A small network was shown many inputs. Here are its activations along a few directions, one row for each input.
Each table varies a few parts of the input and shows all the possible inputs, shuffled.
Descriptions start from the smaller parts, as in this example, which fits no table here: one of 5 places around a ring, together with either a single point or one of 11 places around a ring or (one of 2 separate values, together with one of 6 places along a line).
Shared parts are said once, and a part with two or three values counts as separate values.
(in the rows, 128 means zero)

A family of inputs:
R1: [122 127 146 122 172 136 165 133 191 136 151 174 143 136  95 108 119 142
  89 135]
R2: [181 108  78 154 123 113 121 156 155 104 119  95 103 145 104 176  96  60
 170 136]
R3: [128 154 100 111 128 135  95 144 166 164 110 140 158 140 179 124 126 162
 116 113]
R4: [163 134 178  86 152 127 181 120 145 106 123 202 116 108 119 104 118 145
  86 124]
R5: [177 113 125 215 149 160 105 115  89 117  82 103 149  87 100 176 135  94
 180 107]
R6: [ 59 120 122 113  58  89 101 128  76 136 139 112 112 165 155 116 150 104
 133 122]
R7: [123 115 186 116 136 125 217 107 108  92 144 151 126  99 114  66 114 154
 104 133]
R8: [ 65 130 133 142 101  91 114 107 113 156 131  84 125 160 169 116 160 131
  94 122]
R9: [118 150  97  79  91 130  80 171 132 137 121 159 150 141 166 122 114 128
 156 112]
R10: [101 110 149 147 122 143 140 121 144 149 166 119 134  99 137 123 145 158
  84 134]
R11: [172 147  93 122 175 158  89 105  88 111 122  69  92 127  70 176 130 129
 197 172]
Q: What do these inputs look like to the network?
A: either one of 3 separate values or (one of 2 separate values, together with one of 4 places along a line)

A family of inputs:
R12: [139 118 136 124 131 119 161 161 215 109 129 172 137 148 138  92 107 125
 102 132]
R13: [111 141 150 121 155 142 139 125 148 160 123 186 164 103 144 113 128 168
  97 102]
R14: [104 118 165 109 141 138 159  97 131 142 166 122 124 113 136 107 162 176
  88 133]
R15: [126  97 155 103 113 115 195 122 132 109 169 132 107 119 124 104 125 127
 105 130]
R16: [135 119 139 114 128 117 173 149 149 126 126 197 148 109 132 110  92 119
 114  98]
R17: [ 87 141 171 131 156 111 176  73  88 146 138 114 127 128 118  91 147 167
  70 133]
R18: [111 139 173 115 121 151 121 128 129 138 141 167 146  97 146 107 149 167
  81 124]
R19: [ 52 132  80 100  89 106  61 154 133 154 174  98 103 179 124 148 136 110
 142 159]
R20: [115 140 148 130 157 145 128 137 214 144 125 161 153 143 150  96 142 172
  86 136]
R21: [108 120 161 124 128  89 211  97  90 112 140 124 110 134 107  89 110 119
  87 128]
R22: [134 117 163 108  93 127 156 153 130 104 144 177 130 103 133 105 112 119
  98 121]
R23: [ 78 132  98 111  55 122  86 137  64 140 114 115 155 160 173  99 144 129
 177 106]
R24: [222 136  71 133 175 183 107 119 112 103 108 103  93 101  64 178  95 144
 210 178]
R25: [134 168  84  79  98  89  66 145 133 143  92  99 110 167 208 147 126 124
 135 119]
R26: [175 107  91 197 126 121  80 108  98 132  77 102 103 155  97 207 152  55
 171 115]
R27: [149 101  77 252 120 151  65 138 109 136 107  13 148  93 128 202 132  80
 193 120]
R28: [198 149 115 126 191 153  94 133  99  78 103  93 118 123  55 179 117  77
 221 140]
Q: What do these inputs look like to the network?
A: either one of 3 separate values or one of 4 places along a line or (one of 2 separate values, together with one of 5 places along a line)
Q: What sort of input is R25?
A: one of 3 separate values

A family of inputs:
R29: [170 121 123 124 165 135 145  99  88  93 134  93  84 133  56 156 128 103
 172 159]
R30: [ 97 137  98 188 118 139  57 122 103 167 102  79 159 133 149 158 155 124
 151 114]
R31: [ 55 129 195  89  64  88 163 117  85 131 135 172 140 132 192  54 153 150
  65  98]
R32: [ 97 128  91 113  96 103  89 112  76 128 132  69  89 180 120 146 149 102
 171 149]
R33: [204 111 116 187 157 164 129 139 153 119  98 124 154  91 114 167 117 105
 156 106]
R34: [101 177 101  30 124 138  78 156 162 167 139 169 147 153 180 109 128 187
 122 127]
R35: [114 133  83 100  79  92  92 156 102 109 125  92 103 167 144 136 110  83
 180 136]
R36: [132 119  78 175  88 129  76 152 136 160 100 100 164 135 176 159 131 104
 151  94]
R37: [169 127 138 197 189 170 111 109 120 126 103 102 151  86  88 168 141 125
 157 123]
R38: [200 114 114 146 139 137 133 156 148  94 102 163 120 115  88 166  93  73
 163 121]
R39: [ 93 135  97 158 107 130  66 102  75 154 125  47 108 137 142 158 159 139
 152 150]
R40: [186 126 116 113 145 128 148 142 115  73 122 117  97 124  78 145  89  86
 180 149]
R41: [120 117 215 108 132 117 229  99 103  95 126 201 130  90 128  56 121 160
  78 111]
R42: [166 126 133 166 178 160 120  88  91 115 127  69 102  88  79 169 142 140
 156 158]
R43: [ 70 135 140 106 114  92 137 137 192 168 153 143 139 164 181  99 142 147
  44 115]
R44: [175 170 127  53 185 174 132 140 175 128 130 199 140 117 110 107 105 194
 121 148]
R45: [ 37 110 168 113  80 107 155 131 140 151 183 140 143 135 165  76 152 153
  57 121]
R46: [106  99 187 133 147 135 220 114 154 119 174 170 132  94 100  75 120 162
  68 137]
R47: [128 121  79 132  75 101  78 170 133 132 107 138 128 157 154 158 112  70
 162 106]
R48: [140 124 162 128 177 122 200 119 208 133 142 174 131 127 115  98 114 156
  54 136]
Q: What do these inputs look like to the network?
A: one of 2 separate values, together with either one of 4 places along a line or one of 6 places around a ring
Q: The inputs of R44 and R34 match in every part but the choice among 2 separate values. If R48 is changed in the same way as R44 into R34, which row does it become?
A: R43
Q: Change only the choice among 2 separate values in R42. List by row number the other rows that result.
A: R39

A family of inputs:
R49: [113  90 150 224 119 129 136  72  24 107 124  27 101 101  84 160 163  90
 166 138]
R50: [155 144 184 114 204 143 198 102 176 127 122 193 145 107 108  89 123 179
  67 127]
R51: [122 134  65 161 114 151  37 141 118 166 119  71 148 134 146 180 146 123
 177 123]
R52: [233 123 114 177 172 168 112 132 121  96  76 133 130  85  82 189 108  90
 190 119]
R53: [127 134  75 124  84  93  64 144  86 121 101  77 105 172 146 168 129  66
 190 123]
R54: [ 66 135 154  65  75  73 151 138 132 132 142 166 122 168 184  73 133 130
  78 109]
R55: [128 150  72 104  95 119  51 130  67 128 105  78 105 165 138 161 136 105
 197 140]
R56: [184 115  95 140 160 152 118 136 120  91 137 100  96 122  47 177 105  87
 198 164]
R57: [118 155  67 125 116 145  31 135  90 150 116  67 126 141 140 172 140 131
 192 141]
R58: [218 113  96 161 152 164 127 152 124  83 104 119 128  93  75 172  87  85
 211 133]
R59: [ 60 125 145 126  88 107 133 150 183 171 150 159 167 145 194  88 141 150
  51 100]
R60: [124 117 173  80 153 133 206 131 164 103 179 189 114 116  84  82 107 150
  85 151]
R61: [ 62 119 144 106  69  76 154 146 162 150 139 173 140 164 192  80 129 126
  61  99]
R62: [215 142 107 174 211 164 110 106 131 114  79 103 124 114  71 184 123 114
 178 137]
R63: [ 61 135 145 101 105 132 125 136 163 178 159 162 166 129 185  86 150 187
  67 112]
R64: [123 118  65 165  78  95  67 152 117 140  98  83 122 168 154 174 126  62
 172 112]
R65: [ 55  91 227 166 112 105 217  66  68 115 163 118 119  93 125  61 167 157
  56 129]
R66: [121 124  65 185  97 126  45 156 137 160 110  69 148 149 155 182 137  85
 161 112]
R67: [ 67 151 152  45  86 100 138 126 113 139 145 168 123 161 176  66 140 169
  86 127]
R68: [136 132 172  93 179 130 202 105 177 123 161 160 111 118 106  92 122 176
  60 154]
R69: [158 115 173 101 145 144 214 147 167  96 147 208 147  87 112  76  88 148
  97 119]
R70: [ 57 156 148  66 108 126 119 130 136 162 156 157 145 137 179  77 144 196
  82 130]
R71: [196 130  94 153 187 150 114 109 132 111 120  70  90 124  69 187 121 112
 171 165]
R72: [173 126 190 117 165 148 201 128 165 109 120 223 151  78 118  95 108 154
  77 107]
Q: The inputs of R51 and R63 match in every part but one. If R58 is changed in the same way as R51 into R63, which row does it become?
A: R69
Q: What do these inputs look like to the network?
A: one of 2 separate values, together with either a single point or one of 5 places around a ring or one of 6 places around a ring
Q: Change only the choice among 2 separate values in R50. List by row number the other rows that result.
A: R62

A family of inputs:
R73: [ 61 129 192  53 131 131 204 110 137 127 203 172 119 117 121  43 134 207
  56 159]
R74: [ 81 117 139 152 108 111 141 151 211 178 143 163 174 137 188 102 136 145
  43  94]
R75: [145 108 167 120 104 123 190 167 169 108 121 227 166  99 151  84  93 116
  94  85]
R76: [181 109 121 216 174 161 139  87  93 115 101  60 123  89  81 166 133 123
 170 141]
R77: [131 124 196  69 144  88 233 108 139  84 144 192  91 139 106  67 110 132
  69 138]
R78: [ 50 163 171  79 121 122 126 105 135 181 140 164 158 136 199  67 168 216
  45 114]
R79: [113 112  86 141  58  99  78 131  64 122 122  61  91 149 148 165 139  78
 175 132]
R80: [209 133  98 163 194 183  87 124 140 126 106 122 124 101  64 200 125 119
 177 144]
R81: [202 165  57  98 165 157  58 167 160 121 104 103 127 135 118 184  96 115
 200 143]
R82: [102 103 139 209 114 118 105 100  50 113 121  41 117 118 100 161 159  75
 168 127]
R83: [132 145  42 107  95 115  47 159 110 134 102 102 117 188 131 167 115  82
 210 132]
Q: What do these inputs look like to the network?
A: either one of 5 places around a ring or one of 6 places around a ring
Q: What sort of input is R79?
A: one of 6 places around a ring

A family of inputs:
R84: [ 44 126 169 106  79  97 148 111  96 146 153 121 137 134 186  71 159 161
  78 114]
R85: [137 124 200 106 168 128 218 107 136  92 145 178 119  99  92  80 114 151
  83 138]
R86: [ 78 110 200 139 131 107 197  83 106 125 160 125 109 106 128  86 152 158
  57 136]
R87: [137 145 138  68 137 133 145 172 214 138 147 202 159 134 157  97 107 151
  78 113]
R88: [155 146 160  84 161 150 162 146 192 131 128 226 153 109 132  98 108 168
  79 117]
R89: [213 144  87 139 173 166  83 150 151 121  90 146 136 110  97 185 104 109
 184 126]
R90: [ 41 111 187 141 106  99 175  95  99 139 157 126 136 131 143  72 160 148
  71 119]
R91: [191 143  65 121 149 150  70 176 174 128 107 122 141 134 124 186 101  93
 188 120]
R92: [196 122 128 161 178 147 137 112  96  80 107  97 101 103  56 166 112  92
 186 150]
R93: [101 111 116 197 113 122  94 101  60 126 118  44 118 138 105 160 158  88
 171 133]
R94: [161 128 167  96 177 152 205 119 177 118 145 193 138 109 102  87 112 173
  83 134]
R95: [164 152  48 127 123 128  54 167 155 144  85 113 137 157 154 175 102 101
 185 119]
R96: [104 126  98 161  86 120  67 116  56 133 116  39 120 140 147 159 156 101
 177 127]
R97: [ 62 147 124  68  87 111 113 158 166 162 153 175 145 155 185  85 126 166
  83 123]
R98: [ 50 127 143  82  67  87 131 130 129 158 150 157 131 166 190  84 153 146
  74 109]
R99: [139 109 129 195 137 129 115  88  68 112 122  43  92 113  89 173 151  99
 157 151]
R100: [112  97 198 143 133 126 221  98 117 107 155 158 121  88 108  79 127 152
  75 131]
R101: [110 154 120  75 111 110 130 162 196 154 125 193 155 157 187  85 109 159
  77 112]
R102: [218 125  94 150 188 170 126 123 138 107 106 114 120 111  68 175 108 115
 191 143]
R103: [110 128  71 137  75 108  51 135  87 148 113  75 115 171 151 172 149  85
 174 121]
R104: [172  96 126 198 141 147 140 103  78  94 117  77 104  94  71 167 126  93
 177 145]
R105: [121 147  50 122  97 129  34 163 124 151 116  93 129 158 147 173 121 106
 185 134]
Q: What do these inputs look like to the network?
A: one of 2 separate values, together with one of 11 places around a ring
Q: The inputs of R100 and R104 match in every part but the choice among 2 separate values. If R101 is changed in the same way as R100 into R104, which row does it become?
A: R95
Q: Change only the choice among 2 separate values in R90. List by row number the other rows that result.
A: R93
Q: Change only the choice among 2 separate values in R97. List by row number the other rows that result.
A: R105

A family of inputs:
R106: [159 118 140 151 159 142 150 107 108 104 127 109 110 108  83 142 126 120
 146 144]
R107: [111 125 201  91 151 128 219 117 169 122 159 206 139 105 128  58 122 180
  45 126]
R108: [118 140  89 101  94 109  84 154 131 138 118 126 126 162 157 139 123 108
 149 121]
R109: [104 130 106 114  88 106  97 135  96 128 125 106 115 153 146 133 133 107
 152 127]
R110: [179 132 122 152 172 160 126 130 153 127 111 137 143 103 105 152 118 133
 141 127]
R111: [ 95 126 114 140  98 111  98 119  90 136 127  85 117 146 142 138 147 114
 143 129]
R112: [178 133 112 111 158 143 135 142 151 107 124 144 119 124  96 143 102 118
 153 141]
R113: [164 123 130 124 152 140 148 123 116  97 131 123 108 115  84 138 112 117
 156 147]
R114: [166 115 139 172 162 149 145 113 125 115 118 116 129  99  93 148 126 120
 139 131]
R115: [102 123 113 161 101 119  93 125 107 147 118  93 136 137 152 144 147 114
 135 116]
R116: [ 48 132 175  79  90  96 168 129 151 154 160 181 146 143 188  53 142 174
  41 111]
R117: [112 139  94 139 112 133  72 142 138 162 118 109 149 141 162 148 140 131
 137 116]
Q: The inputs of R110 and R117 match in every part but one. If R107 is changed in the same way as R110 into R117, which row does it become?
A: R116
Q: What do these inputs look like to the network?
A: one of 2 separate values, together with either a single point or one of 5 places around a ring
Q: Start at R115 and move only the place on the ring of 5, one step at a time. The first step leads to R111. Which rows follow, in order?
A: R109, R108, R117
